Each row below holds a small network's activations on one input, seen along a few directions.
In each table, some parts of the input vary, and every possible input appears once, in random order.
Descriptions start from the smaller parts, as in this example, which fits no table here: one of 2 separate values, together with either a single point or one of 9 places around a ring or (one of 6 places along a line, together with one of 8 places around a ring).
Shared parts are said once, and a part with two or three values counts as separate values.

Other details of the inputs vary at random and push rows far along three fixed directions, the same in every table; ignore that.

A family of inputs:
row 1: [ 24  17 -11 -42  48 -37 -22  -9  43 -21  62   3]
row 2: [ 10  55   4  31 -60  35  43  77 -28  -1 -57 -17]
row 3: [-14 -40  -6 -30  62 -30 -37 -19  25   7  39   0]
row 4: [-25  33  49 -13 -42  39  -1 -50 -13 -29 -78  50]
row 5: [-97   8 -41  -2   6   0 -30 -33 -18 -43  -9  38]
row 6: [ 55 -26  37  24  -9  -5  42  58   8  77 -16 -57]
row 7: [-61  17 -99  59 -22  -6   6  67 -23   3  14 -34]
row 8: [ 73 -59  31  43 -22  14  35  47 -19  56   5 -69]
row 9: [-82   3 -82  47 -29   1   7  77 -50  16  24 -23]
row 10: [-78  19 -55   6   6  -3 -37 -38 -18 -28  -4  45]
row 11: [ 58 -36  35  25 -13  -3  53  52 -20  78  -2 -60]
row 12: [-33  36  20  31 -78  37  33  69 -15  22 -57  -7]
row 13: [-19  56  55 -23 -39  42   3 -40 -15 -42 -67  56]
row 14: [-10   1  14  20 -29  44  33 -88 -56 -18 -66  47]
row 15: [-69  52 -65  20 -32   2  -2 111  -8 -11  24  -9]
row 16: [  4  -3   0 -51  54 -25  -7   1  47 -26  57  14]
row 17: [ 93   6  74 -23   0   7  -5 -39  33   0  -2  14]
row 18: [ 23  41   0  52 -75  48  27  67 -24 -13 -45 -17]
row 19: [-14  38   6  38 -73  40  24  67 -20  26 -60  -6]
row 20: [  1   2   9 -57  53 -27 -36   8  39 -21  52  12]
row 21: [ 33 -36  89 -28   7   3  16 -61  -7  40 -11   9]
row 22: [  6  -5 -11 -41  48 -45 -25 -12  44  -6  46   7]
row 23: [ -7 -20   1 -48  51 -29 -41  -3  43  -8  42   7]
row 24: [-32 -33  10 -36  50 -38 -27 -20  34  13  48   5]
row 25: [  7 -14 -11 -43  54 -41 -27  -9  40 -16  40   0]
row 26: [ 25   9 -12 -44  53 -31 -24  -6  40 -31  56  -4]
row 27: [  9  24   6  26 -27  39   6 -85 -36 -22 -82  32]
row 28: [-17 -58 -31   9  28 -27   7  95  -7  50  68 -69]
row 29: [ 67 -37  63 -18  22   0  20 -68 -19  27 -24  -2]
row 30: [  9   8 -26 -10  20 -41  12 117  36  24  69 -53]
row 31: [ 54 -40  67 -16  25  10  23 -60  19  29 -29  10]
row 32: [-49  23 -88  54 -43   0 -10  83  -4 -20  23 -21]
row 33: [ 13 -43 -28 -18  58 -34 -15 -42  -1  -3  58 -19]
row 34: [-51  10 -70  30  -4  -3 -39 -49 -15 -46   8  35]
row 35: [-31   4  40   5 -36  41  13 -76 -58 -15 -68  41]
row 36: [ 64 -28  63 -17  26  -1   8 -58   8  27 -37   1]
row 37: [ 14 -48 -21  -6  51 -30 -40 -32  28 -11  50  -9]
row 38: [-53  17 -78  19   2  -7 -15 -61 -44 -39  14  28]
row 39: [-81  57 -26 -27  -6  -4 -26  -7   2 -58  13  53]
row 40: [ 14   7   6  38 -46  37   3 -91 -55 -19 -50  40]
row 41: [ 75 -14  36  15 -18  10  35  69  22  49 -16 -65]
row 42: [ 75  -6  38  16 -23   4  37  67  27  60  -9 -59]
row 43: [-43  22 -65  13  -8   3 -43 -32  -3 -71   4  37]
row 44: [ 62 -19  75 -33  12  13  21 -45  36  14 -28  17]
Each input here is: one of 4 places along a line, together with either a single point or (one of 2 separate values, together with one of 5 places along a line).
Q: Changing only the place on the line of 4 turns row 28 into row 20. The same change can be made to row 29. Which row results?
A: row 2
Q: Changing only the place on the line of 4 turns row 24 into row 12. The same change can be made to row 27. Which row results?
A: row 41
Q: Which other rows does row 4 become when the choice among 2 separate values takes its other values? List them by row number.
A: row 12
Q: Which other rows does row 21 become when the place on the line of 5 takes its other values? List them by row number.
A: row 9, row 11, row 38, row 40
